Each row has a name. Each piece below is followed by the name of the row it came from, unless a question asks for something else. Each question is about the rows just above it. Some pieces are copies with a little noise.

<124>: [ 96  96 147 108 143 160  76  97 128 156 134 116 173  80 142 123 139 144
  72 159 100 185 125 204 179 118  82 134 132 195  89 107 141 121  49 121
 172 153 153 176 144 146 117 158 121 106  79 130  85 110 143 159 141  97
 109 150 129 127 170 178 122 120]
<90>: [ 86 125 126 124 158 120 116 103 110  80 102 149  93 156 165  80 124 153
 131 116 125 111 136 137  93 121 140 119 142 130 114 149 127 150 148 139
 107 151 100 152 164 123 138 132 176 190 131 127 114 123 143 132 150  99
  93 149 131 113 106 193 116 121]
<104>: [159 120 122 108 143 160  76  97 128 156 134 116 173  80 142 123 139 144
  72 159 100 185 125 204 179 118  82 134 132 195  89 119 141 121  49 121
 172 153 153 176 144 146 117 158 123 106  79 130  85 110 143 159 141  97
 109 150 129 127 170 178 122 120]
The row with [ 96  96 147 108 143 160  76  97 128 156 134 116 173  80 142 123 139 144
  72 159 100 185 125 204 179 118  82 134 132 195  89 107 141 121  49 121
 172 153 153 176 144 146 117 158 121 106  79 130  85 110 143 159 141  97
 109 150 129 127 170 178 122 120] is  <124>
[ 86 125 126 124 158 120 116 103 110  80 102 149  93 156 165  80 124 153
 131 116 125 111 136 137  93 121 140 119 142 130 114 149 127 150 148 139
 107 151 100 152 164 123 138 132 176 190 131 127 114 123 143 132 150  99
  93 149 131 113 106 193 116 121] is in which row?  <90>
Does one of the named rows hold [ 72 144 139 123] side by side, in this order?  no
Does one of the named rows hold [149  93 156] side by side, in this order?  yes
which: [158 120]  <90>
which: [ 87 125 126 125 157 121 115 100 109  79 103 149  93 155 165  79 126 155
 130 115 125 114 136 138  92 121 139 120 144 130 113 148 127 152 151 137
 108 150 100 152 165 123 138 131 176 192 130 127 113 125 143 135 149  99
  93 149 132 113 105 193 115 119]  <90>

<58>: [214  90 171 152 228 157  77 169]
<71>: [ 85 110 217 152 181 143  78 201]
<129>: [192 173 152 174 144  33 214 123]
which: [193 173 152 175 144  33 214 124]  <129>
which: [214  90 173 151 228 155  77 168]  <58>
Shared by <71> and <129>:  [152]

<136>: [137 121 173 141 138 194 106  83]
<52>: [ 85 197 158 118 129 112  82 163]
<33>: [152 146 147 127 120 146 155 126]
<97>: [126 120 197 158 146 112 138 118]
<32>: [189 190 115 219 126 225 176  97]
What are the next 2 entries after [197 158 118]?  [129 112]
Is [120 127] printed in one of the named rows, side by side and in this order?  no
Shared by <136> and <97>:  [138]
Among the named rows, does one hold [190 115] next to each other, in this order?  yes
What are the next 2 entries after [158 118 129 112]?  [ 82 163]
which: [127 120 198 158 147 112 138 118]  <97>
The one value in <32> and <97>:  [126]

<37>: [ 54 139 152 129 157 163 172]
<100>: [103 140  70  91 127 129 171]
<73>: [ 92 100  85  97 122 107 122]
<16>: [ 67 101 161 106 127 112 161]
Is [ 91 128 129 171] printed in one of the named rows, side by side and in this order?  no
The next 2 entries after [ 92 100  85  97]:  [122 107]
Shared by <37> and <100>:  [129]
which: [104 140  69  90 127 129 172]  <100>

<133>: [123 140 147 110  86 145 166  95 173 104 128 122  83 139  78  80  96]
<70>: [117 141 166  90  52  81 175  79 209  69  90  81  27 131  28 167  60]
<24>: [140 173 149 125  50  72 131  61 126 128 106  52 204  79  31 160  52]
<142>: [115 170 185 120  73  51 186  84 204 106 128 126  81  79  56 102  56]
<122>: [104  59 119 145 145 190 130 149  78 159  81 102 149 145 156 189 141]
which: [118 141 165  90  52  83 176  78 208  70  90  80  28 132  27 168  61]  <70>
Shared by <142> and <133>:  [128]
Which value is in both <133> and <142>?  [128]
Is [123  83 139] printed in one of the named rows, side by side and in this order?  no
which: [204 106 128 126  81  79]  <142>
which: [141 174 149 125  50  72 132  61 125 129 106  52 204  79  31 160  53]  <24>
Does one of the named rows hold [170 185] side by side, in this order?  yes

